A small network was shown many inputs. Here are its activations along a few directions, one row for each input.
In each table, some parts of the input vary, and every possible input appears once, in random order.
Descriptions start from the smaller parts, as in this example, which fits no table here: one of 2 separate values, together with either a single point or one of 11 places along a line or (one of 5 places around a ring, together with one of 6 places along a line).
Shared parts are said once, and a part with two or three values counts as separate values.

Other details of the inputs vary at random and push rows far along two fixed directions, the same in every table; ignore that.

Rows:
R1: [ 32  70 -42  35 -68 -22  63  51  12  11 -81]
R2: [-64  45  77 -11  13  22 -61  64 -54 -15 -37]
R3: [-49  67  92   1 -76  -4 -20  29   1  -4 -23]
R4: [-62  34 103  12 -12   8 -45  63 -52  -3 -25]
R5: [ 19 -34 -63 -30 -31   4  79 -59  42  -3  26]
R6: [ 20  16 -34  71 -10   3  50  87 -42  12 -89]
R7: [-26 -49  80 -37  50  15 -91 -63 -12  -5  78]
R8: [ 32  62 -50  25 -44 -18  45  53   1  18 -96]
R9: [ 58 -59 -42  29  12  -8  53 -42  23   3  41]
R10: [ 48 -48 -57  23   6 -10  43 -44  31  14  39]
R11: [ 49 -24 -66  -2  17 -24  39 -47  38  14  34]
R12: [-44   0  35 -86  -7  11 -52 -82  22 -20  63]
R13: [-54  46  84  13   6  13 -82  56 -63  -9 -33]
R14: [ 13 -56 -63 -37  -9  16  72 -53  32  11   8]
R15: [ 24  42 -68  49   1  -1  23  91 -22 -17 -88]
R16: [   0   33  -58    2  -27   15   65   59  -31   -2 -100]
R17: [-35 -29  81 -35   3  -5 -53 -66  18  -1 100]
R18: [-27 -13  52 -56  38  -9 -83 -70  15   0  79]
R19: [-70  24  89  17  -9  27 -58  73 -35 -28 -28]
R20: [-38  64  90  18  -2  -2 -78  50 -58 -33 -20]
R21: [ 66 -36 -58  21  16 -17  36 -47  25  -3  41]
R22: [-44 -27  73 -46   9  12 -47 -64  26 -14  96]
R23: [ 29 -71 -57 -10  38  14  50 -30  25  21  18]
R24: [ 23  53 -62  34   4  -5  41  83 -32  -6 -89]
R25: [-54  68  70  17 -28   5 -64  59 -20 -46 -10]
R26: [  20   27  -45   40   15   -4   41   87  -44   19 -100]
R27: [ 56 -26 -72  15  10 -18  26 -49  32   8  38]
R28: [-63  47  88  24 -33  14 -49  65 -22 -41 -10]
R29: [ 43 -26 -72 -10  18  -8  42 -42  39   2  36]
R30: [ 36 -53 -47 -15 -14  -1  55 -52  55  44   4]
R31: [-41 -51  47 -49  49  26 -93 -48  14  -9  68]
R32: [ 41 -46 -50   5  12 -16  56 -42  37  19  35]
R33: [  9  66 -58  14 -63  -4  79  50 -10 -23 -75]
R34: [-24  -7  62 -42   8 -13 -67 -71  20  -7  99]
R35: [-56  28 122  30  -9  16 -55  60 -61 -23 -20]
R36: [-25 -15  53 -53  34  -9 -86 -68   8   1  83]
R37: [ 44 -62 -66 -11  51  -4  23 -33   8  35  12]
R38: [ 56 -33 -82   4  36 -14   8 -45  19  16  22]
R39: [ 42 -43 -61 -27   4  -2  33 -53  46  45  -4]
R40: [ 14  17 -29  53  -4  -3  64  89 -34  18 -92]
Each input here is: one of 5 places around a ring, together with either one of 2 separate values or one of 6 places along a line.
Q: Changing only the place on the ring of 5 turns R39 into R1. The same change can be made to R16. Which row results?
A: R33
Q: Which other rows does R14 become when the choice among 2 separate values takes its other values? List them by row number.
A: R30
Q: List by row number the other rows that have the place on the ring of 5 in common with R20.
A: R8, R12, R15, R18, R24, R36, R38
Q: List by row number the other rows that have the place on the ring of 5 in common with R5.
A: R3, R9, R10, R17, R22, R28, R32

Rows:
R41: [-63  37  72 -30 -43  14 -35   0   1 -31  17]
R42: [-31  99  45  34 -73  -9  13  78 -32 -27 -64]
R43: [ 35 -23 -25  -8  31 -20 -26 -56  27  11  54]
R44: [-12 -45 -25 -64   5  19  19 -59  31  13  23]
R45: [-43  -3  85  -8  11  11 -60  11 -25  11   4]
R46: [ 30 -50   0   8  22 -13  -3 -50  26  22  55]
R47: [-55  31  74 -45 -25   9 -48  -5  -5   7  -8]
R48: [  4 -50 -37 -43  51  14 -16 -47  11   4  33]
R49: [ 41  -1 -32  61  -9 -14  54  35  -8  -2 -21]
R50: [ 46  27 -59  45   0 -21  31  30  -8 -13 -23]
R51: [-41  48  79 -21 -41  -9 -44 -10   5  -3  15]
R52: [ 10 -63  -9  -2  23   9   9 -44  24  -5  59]
R53: [ 30  13 -66  32   8  -2  33  39  -9 -19 -33]
R54: [ 13 -29 -42  23  18  17  53  44 -23  13 -54]
R55: [ 35   7 -61  19  23  -6  18  34 -15  19 -57]
Q: Describe the family of inputs behind these rows.
A: one of 3 separate values, together with one of 5 places around a ring
Q: Changing only the place on the ring of 5 turns R48 into R43. The same change can be made to R54. Which row results?
A: R46
Q: Which other rows does R45 become when the choice among 3 separate values takes its other values? List them by row number.
A: R47, R55
